These are the activations of a small neural network, seen along a few directions. Each row is one input.
Each table varies a few parts of the input and shows all the possible inputs, shuffled.
A made-up example of a description, with smaller parts first: one of 6 places along a line, together with either a single point or one of 9 places along a line or (one of 2 separate values, together with one of 8 places around a ring).
Shared parts are said once, and a part with two or three values counts as separate values.

Other details of the inputs vary at random and push rows far along three fixed directions, the same in every table; ignore that.

Rows:
R1: [-6.60 -0.33 -1.25 -0.10 -0.37  4.36  0.76  4.60  2.61  0.95 -2.52]
R2: [ 5.53 -1.91  0.77 -0.72  3.38 -4.73 -4.46 -1.12  1.54 -1.33  3.81]
R3: [ 1.94  3.99  1.87 -2.52 -0.67 -1.38  3.33 -5.87  2.42 -1.31  0.54]
R4: [ 1.50 -5.73 -2.64  0.30  5.32 -1.25 -3.05  2.75 -0.87 -0.59  0.43]
R5: [ 6.11  2.28  3.05 -0.95 -4.76 -1.91 -4.21 -3.85  0.92 -1.06  0.68]
R6: [-1.18 -1.64 -0.09 -4.76  1.03  1.74 -4.58 -1.08  2.07 -2.37  2.98]
R7: [-3.50  0.74 -0.68  0.07  1.73  3.79  1.05 -0.51  1.56  0.26  3.56]
R8: [ 3.02  3.55  0.03 -1.04 -4.07  2.65 -0.34 -3.59  5.02 -0.62  0.44]
R9: [ 2.20  0.53 -0.37 -3.30 -3.64  2.87 -0.28 -3.79  4.53 -1.08 -0.03]
R10: [-8.42 -2.14 -3.30 -1.74  3.99  3.64  1.26  4.59 -0.08 -0.06  0.98]
R11: [-3.01 -1.55 -3.10 -2.65  2.41  4.46 -0.38 -0.20  4.11 -1.01  0.12]
R12: [ 6.76 -1.39  1.69 -2.26 -4.50 -2.70 -1.23 -2.57  2.12 -1.38  1.29]
R13: [ 7.33  1.56  1.64  0.14 -2.36 -0.79  0.44 -5.86 -0.05 -0.12  2.03]
R14: [-0.30 -4.11 -2.68 -2.48  5.21  1.30 -4.42  2.04  2.73 -1.76  8.48]
R15: [ 6.38 -2.38 -1.05 -1.90  2.88 -2.39 -1.13 -3.43 -3.72 -1.10  4.92]
R16: [-2.66  0.32 -0.10  2.88 -4.05 -0.10  2.37  2.31 -3.60  2.34 -6.93]
R17: [-1.11  2.08 -1.33 -2.53 -0.66  3.27  4.12 -4.20  4.30  0.55 -1.88]
R18: [-5.65  0.87  1.12  3.14  0.45 -0.82 -0.40  3.84 -6.61  1.06 -3.28]
R19: [ 5.12  0.21  1.33  6.52 -4.08 -3.81 -1.78  2.46 -4.38  2.30 -7.00]
R20: [ 6.41  2.97  3.44 -0.15 -1.73 -3.82  0.31 -5.22  1.28 -0.20  1.27]
R21: [-5.26 -2.18 -1.96 -1.03  5.87  1.57 -0.59  3.97  1.78 -0.02  7.80]
R22: [-4.09  1.10 -0.77 -2.08  2.10  2.18  3.22  0.49  1.52 -1.46  4.47]
R23: [-2.95  4.76  0.31  1.43 -1.52  3.33  5.99 -1.87  1.11  0.88 -4.85]
R24: [-5.00  1.22 -0.58  2.82  3.10  3.30  2.95  1.84  1.03  1.78 -1.74]
R25: [ 4.04 -2.09  0.39  3.57 -2.79 -4.41  0.05  1.80 -6.95  2.30 -6.48]
R26: [-3.93 -0.90 -0.49  4.74  0.32 -1.12 -1.02  7.44 -0.88  1.59 -2.04]
R27: [ 3.68 -6.77 -0.54 -2.86  6.85 -4.53 -5.11  0.14  0.11 -2.41  4.87]
R28: [-1.81 -4.23 -0.60 -1.97  3.39 -2.27 -4.68  2.47 -5.44  0.11  2.14]
R29: [ 1.41 -0.90 -0.33  0.67  1.09 -0.67  0.63  0.30 -4.75 -0.14  1.26]
R30: [-3.91  5.43  2.24  2.41 -5.00  3.64  4.71 -0.57  2.22  1.49 -2.74]
R31: [-2.18  4.29  0.43 -1.72 -2.89  3.32  4.76 -3.02  1.87 -0.82  0.96]
R32: [ 2.10  0.74  1.74 -0.71 -2.02 -4.23  1.85 -1.88 -0.42  0.26 -4.29]
R33: [-3.62 -1.02 -0.56  2.91 -1.55 -2.48  1.98  6.39 -4.62  0.65 -5.06]
R34: [ 1.37 -1.73  2.93  5.22  0.00 -5.16 -4.19  4.00 -8.65  2.19 -1.32]
R35: [ 0.31  4.36 -0.52  0.63 -2.46  3.15  2.05 -2.81  6.18  0.17 -2.90]
Description of these inputs: one of 5 places around a ring, together with either one of 2 separate values or one of 5 places along a line.
Changing only the place on the ring of 5 turns R15 into R13. The same change can be made to R23. Which row results?
Answer: R24
List by row number the other rows that have the place on the ring of 5 in common with R33.
Answer: R10, R16, R17, R25, R28, R32
Which other rows does R34 become when the choice among 2 separate values takes its other values? List them by row number.
Answer: R20
Which other rows does R10 become when the place on the ring of 5 takes its other values? List them by row number.
Answer: R1, R14, R30, R31
